Each row below holds a small network's activations on one input, seen along a few directions.
In each table, some parts of the input vary, and every possible input appears once, in random order.
Descriptions start from the smaller parts, as in this example, which fits no table here: one of 3 separate values, together with either a single point or one of 9 places along a line or (one of 6 places along a line, together with one of 8 places around a ring).
Shared parts are said once, and a part with two or three values counts as separate values.
(in the rows, 128 means zero)

Other details of the inputs vary at random and push rows far along three fixed directions, the same in every table; ignore that.

Rows:
r1: [120  74 140  94 121 123 128 116 132 132 120  92]
r2: [129  89 104 145 119 119 122  83 102 155 139 124]
r3: [126 105 149  89 113 106 135 144 132 122 119  95]
r4: [154 151 141 145 125 111 134 151 124 114 127 142]
r5: [110 110 106 133 156 171 109 104 137 146 140 138]
r6: [133 131 124 122 123 131 131 130 127 134 124 126]
r7: [152  23 144 118  85  68 137  86  79 149 131  71]
r8: [146 170 167 139 110  86 153 175 125  89 118 129]
r9: [155 141 118 170 130 142 133 123 111 137 135 161]
r10: [162 154 151 163 118 105 144 149 115 108 130 138]
r11: [151 129 108 182 120 114 128  95  95 143 146 160]
r12: [109 168 130 128 143 138 126 152 149 113 128 150]
r13: [134 144 151 115 110 107 143 145 131 109 115 113]
r14: [169 139 147 173 117 108 147 142 109 119 137 140]
r15: [132  92 144 109 117 113 134 133 122 131 123 102]
r16: [164 104 147 153 111 106 144 132 107 125 125 128]
r17: [100 103 112  98 150 161 104 109 147 146 133 113]
r18: [134  81 116 136 127 151 124  96 116 152 133 118]
r19: [163 120 129 170 128 129 133 126 105 136 137 148]
r20: [128 114 139 112 113 120 141 128 126 125 116 108]
r21: [141 178 139 143 132 117 131 161 131 106 127 149]
r22: [110 160  97 152 161 178 110 120 141 137 136 168]
r23: [120  88  92 136 159 182 100  85 136 165 150 139]
r24: [147 120 120 171 118 100 130 109 100 136 150 149]
r25: [135 126 133 124 118 121 137 136 122 127 118 120]
r26: [168  43 141 136  94 112 148  97  87 153 124  96]
r27: [117 153  99 154 134 127 120 104 121 137 140 159]
r28: [ 78 117 118  72 152 157 105 125 164 134 128 104]
r29: [162  99 107 191 116 113 127  82  81 155 149 149]
r30: [ 98 150  84 152 165 154  94  97 140 140 152 173]
r31: [105  97 142  74 125 121 124 128 149 120 117  87]
r32: [116 133 135 104 123 124 127 142 135 119 114 115]
r33: [122 136  92 148 157 183 108 101 137 154 145 159]
r34: [135 130 124 129 127 134 125 130 124 132 127 128]
r35: [151 158 134 163 121 120 145 142 117 116 125 145]
r36: [ 87 143 127  76 136 142 123 134 162 120 114 107]
r37: [120 167 141 128 135 123 130 157 140 106 119 140]
r38: [133 141 146 104 110 107 137 149 130 114 113 113]
r39: [147  94 111 155 139 151 119 105 116 151 141 145]
r40: [ 94 113 100  95 148 173 108 103 152 152 131 120]
r41: [130 110 156  85  98  93 144 144 128 115 107  78]
r42: [104 180 152 108 114  64 134 166 137  86 120 123]
r43: [106 104 146  73 111 109 137 139 135 118 103  81]
r44: [125 176 151 116 123 106 137 169 145  98 123 131]
r45: [ 83 171 110  89 152 157 109 144 166 122 119 132]
r46: [113 199 138 120 132 122 135 164 153  97 115 137]
r47: [129  87 144 110 117 115 136 129 122 130 122 100]
r48: [108  89 129  90 129 135 122 124 137 137 126 104]
r49: [ 95 138 104 112 150 167 116 119 150 138 125 140]
r50: [153 160 134 163 124 124 139 139 119 116 130 145]
r51: [131 184 125 167 144 143 130 149 138 113 140 174]
r52: [ 79 133 122  79 150 154 111 131 168 125 128 114]
r53: [136 136 150 114 117 102 137 156 128 112 122 115]
r54: [170 120 120 180 124 139 132 111 101 146 141 147]
r55: [148 164 132 162 126 128 141 140 120 115 128 155]
r56: [ 96 128 104 101 147 164 114 118 148 140 125 130]
Description of these inputs: one of 2 separate values, together with one of 4 places along a line, together with either a single point or one of 6 places around a ring.
The inputs of r39 and r19 match in every part but the choice among 2 separate values. If r31 is changed in the same way as r39 into r19, which row does it become?
Answer: r10
Change only the place on the line of 4 in r33. List by row number the other rows that result.
Answer: r23, r40, r44
Which other rows agree with r11 in the choice among 2 separate values and the place on the line of 4? List them by row number.
Answer: r9, r13, r26, r33, r38, r55
Change only the place on the line of 4 in r20. List by row number the other rows that result.
Answer: r1, r51, r55
Change only the choice among 2 separate values in r25. List by row number the other rows that result.
Answer: r56
Start at r28 and move only the place on the ring of 6, one step at a time. The first step leads to r53. Which rows follow, in order?
Answer: r15, r47, r8, r14

Rows:
r57: [152 128 140 126 116 131 147 144 118 125 117 124]
r58: [ 97 191 116 107 141 135 120 170 156 117 123 144]
r59: [117 102 132  98 114  98 116 121 115 131 120  99]
r60: [ 90 191 148  95 135 122 136 161 159  92 108 114]
r61: [138 122 141 129 109  83 147 139 119 111 115 121]
r62: [102 163 116 105 148 177 115 140 164 121 119 142]
r63: [163 143 131 175 113  96 132 125  92 126 147 157]
r64: [159 112 121 170 126 165 138 114 114 155 146 153]
r65: [110 140 120 147 131 126 131 117 139 129 140 140]
r66: [166 161 118 184 129 110 131 120 104 129 154 160]
r67: [ 87 137 154  68 121 110 137 148 153 103  93  80]
r68: [132  77 147  71 104 122 143 129 130 128 107  69]
r69: [116 122  94 156 155 184 108  93 131 143 137 158]
r70: [140  94 145  83 107 120 146 137 132 131 108  76]
r71: [145 130 156 107 100  83 138 152 121 118 109 101]
r72: [119  92 112 116 129 126 110  89 124 145 140 107]
r73: [137 124 139 128 108  86 142 138 118 109 121 112]
r74: [168 138 138 167 104  79 137 136  93 116 134 139]
r75: [ 77 158 104 130 154 152 111 116 158 125 134 153]
r76: [105 187 121 117 142 145 112 147 160 118 118 150]
r77: [121  49 149  95 145 134 113 131 144 137 142  91]
r78: [144  98 122 169 126 146 130 101  98 151 134 129]
r79: [ 91 190 137 115 135 112 124 158 148  87 115 157]
r80: [ 91 136 113  84 141 117 108 126 147 125 120 116]
r81: [120 114  97 123 153 169 105 107 129 166 139 146]
r82: [161 138 142 179 113 115 156 137  97 120 130 152]
r83: [202 154 188 194 123  83 153 184 114  85 144 160]
r84: [147  82  99 147 138 162 118  83 114 177 151 138]
r85: [142 154 106 146 142 154 121 123 133 139 139 164]
r86: [106 114  95 143 156 185 114  93 137 147 136 149]
r87: [117 117 117 109 138 165 123 125 142 138 127 116]
r88: [134  37 138 111 100 104 135  92  93 152 130  83]
Describe the family of inputs behind these rows.
Answer: one of 2 separate values, together with either a single point or (one of 3 separate values, together with one of 5 places around a ring)

Rows:
r89: [109  38  94 143 133 159 109  57  91 177 142 133]
r90: [ 50  94 115  65 142 130 104 102 158 115  97  86]
r91: [172 179  99 185 145 168 132 144 121 147 147 213]
r92: [145 165  72 177 158 172  98  80 133 156 176 184]
r93: [133 203 163  82 117  97 125 197 152  75  80 123]
r94: [119 201 155  73 112 113 138 192 174  98 110 128]
r95: [136  48 118  94 120 141 126 120 107 164 114  87]
r96: [155  91 200 145 118  70 135 172 114  90 150 114]
r97: [112 116 133 135 109 107 143 122 104 130 133 138]
r98: [ 79 236 108  94 147 120 111 172 173 101 126 184]
r99: [146 110 110 180 145 167 144 116 115 140 124 167]
r100: [ 98 120  84  89 170 200  91 114 155 160 124 155]
r101: [117 135 129 107 114  85 112 141 116 114 106  98]
r102: [ 87  98  95 113 170 200 106  97 157 139 108 126]
r103: [170 139 175 146  93 112 166 142 109 107 127 106]
r104: [ 84  32 141  14  80  66 133 128 121 142 107  27]
r105: [ 99 113 103 143 135 142 134  92 142 142 146 140]
r106: [168 121 170 156 140  74 122 183 117 106 160 127]
r107: [113  82 194  46  88  81 162 163 117 103  77  59]
r108: [ 63 222  89  89 175 152  71 142 178 104 116 171]
r109: [113  24  91 144 124 146 134  58 105 174 148 126]
r110: [184 148 124 182 104  90 143 118  89 130 158 127]
r111: [105 229 136  97 138 134 136 200 172 103 118 136]
r112: [160  97 139 177  99  75 164 117  83 119 118 137]
r113: [ 78 191 122  83 147 113  99 144 163 110 114 106]
r114: [ 83 134 101  45 152 191  91 117 191 137 132 102]
r115: [135 185 107 214 147 146 110 113 102 118 136 198]
r116: [ 75 214  96 143 167 178 103 110 162 115 158 173]
r117: [ 97  51 143  17 100 113 138 149 138 146  98  40]
r118: [151  10 100 121 127 170 103  76  94 188 121  79]
r119: [134  75 125 158 106 126 137  82  96 162 154 127]
r120: [167 150 173 161  79  49 180 139 108  82 127 105]
r121: [ 78  96  87  85 141 149 102  93 144 174 149 103]
r122: [145 163 164 155 105  78 143 132 105  98 117 123]
r123: [164  97 115 149 107 109 130  93 104 165 153 141]
r124: [201 104 151 157  89  61 140 106  81 133 127 112]
r125: [153 181 116 210 150 173 156 132 138 135 147 194]
r126: [193 123 152 187 107 120 177 121 106 117 136 124]
r127: [134 140  95 191 154 189 143 120 132 145 142 194]
r128: [169 115  97 159 150 183 104  89 125 166 140 152]
r129: [109 174 147  73 108  63 128 171 137  91  99 126]
r130: [114 179 172  87 162  86 102 203 177  75 143 142]
r131: [170 180 140 218 118  90 152 126 107  99 127 163]
r132: [168  55 158 191 142 106 132 130 117 120 165 138]
r133: [137  40 136 116 122 150 138  83 127 149 110  72]
r134: [ 95 129 120 111 138 176 130 137 140 135 126 145]
r135: [145 144 179 118 101 107 149 155 122  95  99  94]
r136: [160 105  96 157 141 184 120  94 118 172 160 123]
r137: [173 148 142 194 126 144 138 136  92 115 117 161]
r138: [ 93 164 119  76 152 161 101 149 169 123 107  96]
r139: [ 42 125  73  56 173 160  82 112 157 150 124 119]
r140: [177 138 194 146  70  79 185 172 101 103 116 110]
The inputs of r114 and r136 match in every part but one. If r129 is changed in the same way as r114 into r136, which row does it become?
Answer: r139
The inputs of r133 and r138 match in every part but one. If r127 is changed in the same way as r133 into r138, which row does it become?
Answer: r117
Describe the family of inputs behind these rows.
Answer: one of 4 places along a line, together with either a single point or (one of 2 separate values, together with one of 6 places around a ring)
Start at r90 and move only the place on the ring of 6, one step at a time. The first step leads to r112. Which rows follow, in order?
Answer: r109, r105, r120, r131
Start at r139 and move only the place on the ring of 6, one step at a time. The first step leads to r101. Which rows follow, in order?
Answer: r113, r110, r121, r104
Change only the choice among 2 separate values in r121. List by row number the other rows that result.
Answer: r111
Which other rows agree with r89 in the place on the line of 4? List them by row number.
Answer: r96, r97, r103, r107, r115, r116, r119, r122, r134, r135, r137, r140
Change only the choice among 2 separate values in r139. List by row number the other rows that result.
Answer: r95
